a =
[[ 14.36 -20.81  14.04  14.72 -21.82 -21.12 -20.46 -20.85  15.10 -21.77
  -18.49 -21.07 -20.89 -20.74]
 [ -2.69  -4.88  -3.08  -2.81  -5.03  -5.00  -5.26  -4.82  -2.82  -5.30
   -5.73  -4.98  -5.12  -5.53]
 [-15.40   7.99 -14.81 -15.60   8.93   8.25   7.85   7.95 -15.89   8.90
    6.58   8.34   8.22   8.53]
 [-16.08   8.95 -15.54 -16.29   9.83   9.21   8.78   8.91 -16.59   9.86
    7.41   9.28   9.16   9.42]
 [-17.79  10.77 -17.09 -17.72  11.88  11.12  10.74  10.80 -18.11  11.89
    9.08  11.07  10.98  11.22]]
The entry just left of 7.41 is 9.86
The entry just right of the largest entry?
Answer: -21.77
The entry just right of the smallest entry?
Answer: -21.12
The entry just right of -20.46?
Answer: -20.85
The entry just right of 7.85 -> 7.95
The smallest entry -> -21.82

W =
26, 3, -10, -9
-7, -16, 18, 11
-9, 11, -12, -2
-32, 32, -21, -7
0, -62, 63, 54
13, -30, 28, 18
-13, 4, -1, 4
-15, 2, 2, 4
-14, -23, 36, 24
Counting starts at 0.
Which number is the entry in the bottom-left corner? -14
Which number is the entry directly above the largest entry? -21
Which number is the entry directly above -14? -15
Which number is the top-left entry? 26
The entry in row 0 and column 1 -> 3
The entry just right of the largest entry: 54
Which number is the bottom entry of the column that holds the smallest entry? -23
The entry in row 0 and column 2 is -10
The entry in row 1 and column 1 is -16
The entry in row 1 and column 0 -> -7
Which number is the entry at row 2, column 2? -12
The entry just right of -32 is 32
Which number is the entry just right of the smallest entry? 63
The entry directly above -1 is 28
The entry in the bottom-right corner is 24
Which number is the entry directly below the smallest entry? -30
The bottom entry of the column that holds the largest entry -> 36

Read these off the matrix that follows.
1) Find the entry just right of the largest entry.
2) Find the entry just right of 5.
3) Find the third entry in reading order.
4) Find the 1st entry in reading order.
((3, 2, 0, 4, 3, 3), (3, 2, 0, 4, 3, 3), (3, 2, 0, 4, 3, 3), (6, 5, 8, 4, 3, 4))
1) 4
2) 8
3) 0
4) 3

grid =
-161.08   165.24   137.69   142.04    40.00   -43.62   132.78   -55.16    90.04   -20.03  -157.97  -200.62    62.01   -16.91  -103.76   112.73
  34.30   -72.18   108.51   -56.76  -154.53    27.57  -123.85  -255.53    18.06  -196.89   -54.39  -126.62    21.73  -252.01   165.93    17.66
-149.49    94.89  -107.77   133.26    74.51  -129.40    88.58   198.25  -211.65    63.59   -26.26   122.26  -173.94   -73.16   -24.63    13.59
Rows and columns are numbered from 0.
The entry in the top-right corner? 112.73
The entry in the bottom-left corner is -149.49
The entry just left of 198.25: 88.58
The entry in row 0 and column 1 is 165.24
The entry just left of 18.06 is -255.53
The entry directly above the smallest entry? -55.16
The entry just left of 88.58? -129.40
The entry just right of 90.04 is -20.03
The entry at row 0, column 0? -161.08
The entry directly below -20.03? -196.89
The entry just left of 142.04: 137.69
The bottom entry of the column that holds the smallest entry -> 198.25
The entry directly above -56.76? 142.04
The entry directly above -129.40 -> 27.57
The entry just left of -16.91? 62.01
The entry directly below 165.24: -72.18
The entry directly above -173.94 is 21.73
The entry directly below 142.04 -> -56.76
The entry at row 2, column 2 -> -107.77
The entry just left of 63.59? -211.65
The entry in the bottom-right corner: 13.59
The entry directly above -54.39 is -157.97
The entry just left of 13.59 is -24.63
The entry at row 2, column 1: 94.89
The entry directly below 21.73? -173.94
The entry at row 1, column 0? 34.30

((24, -54, -51, -22, -32, -50, -31, -34, -26, 52, 41, 34, 21, 60, 58), (-9, 8, -17, -7, -20, -16, 1, 4, 2, -7, -3, -4, -14, 6, 3), (-13, 38, 46, 14, 23, 39, 21, 27, 15, -42, -32, -21, -7, -49, -51), (19, -44, -38, -16, -23, -38, -20, -23, -17, 47, 31, 25, 15, 48, 49), (15, -35, -30, -13, -18, -28, -12, -17, -8, 41, 24, 17, 10, 39, 42), (-24, 42, 35, 28, 34, 32, 20, 20, 0, -39, -26, -29, -26, -43, -47))
The 5th entry in reading order is -32
The entry just left of the largest entry?
Answer: 21
The third largest entry: 52
The first entry in reading order: 24
The second largest entry: 58
The entry just left of -4 -> -3
The entry just right of the smallest entry -> -51
The entry just right of -35?
Answer: -30
The smallest entry?
Answer: -54
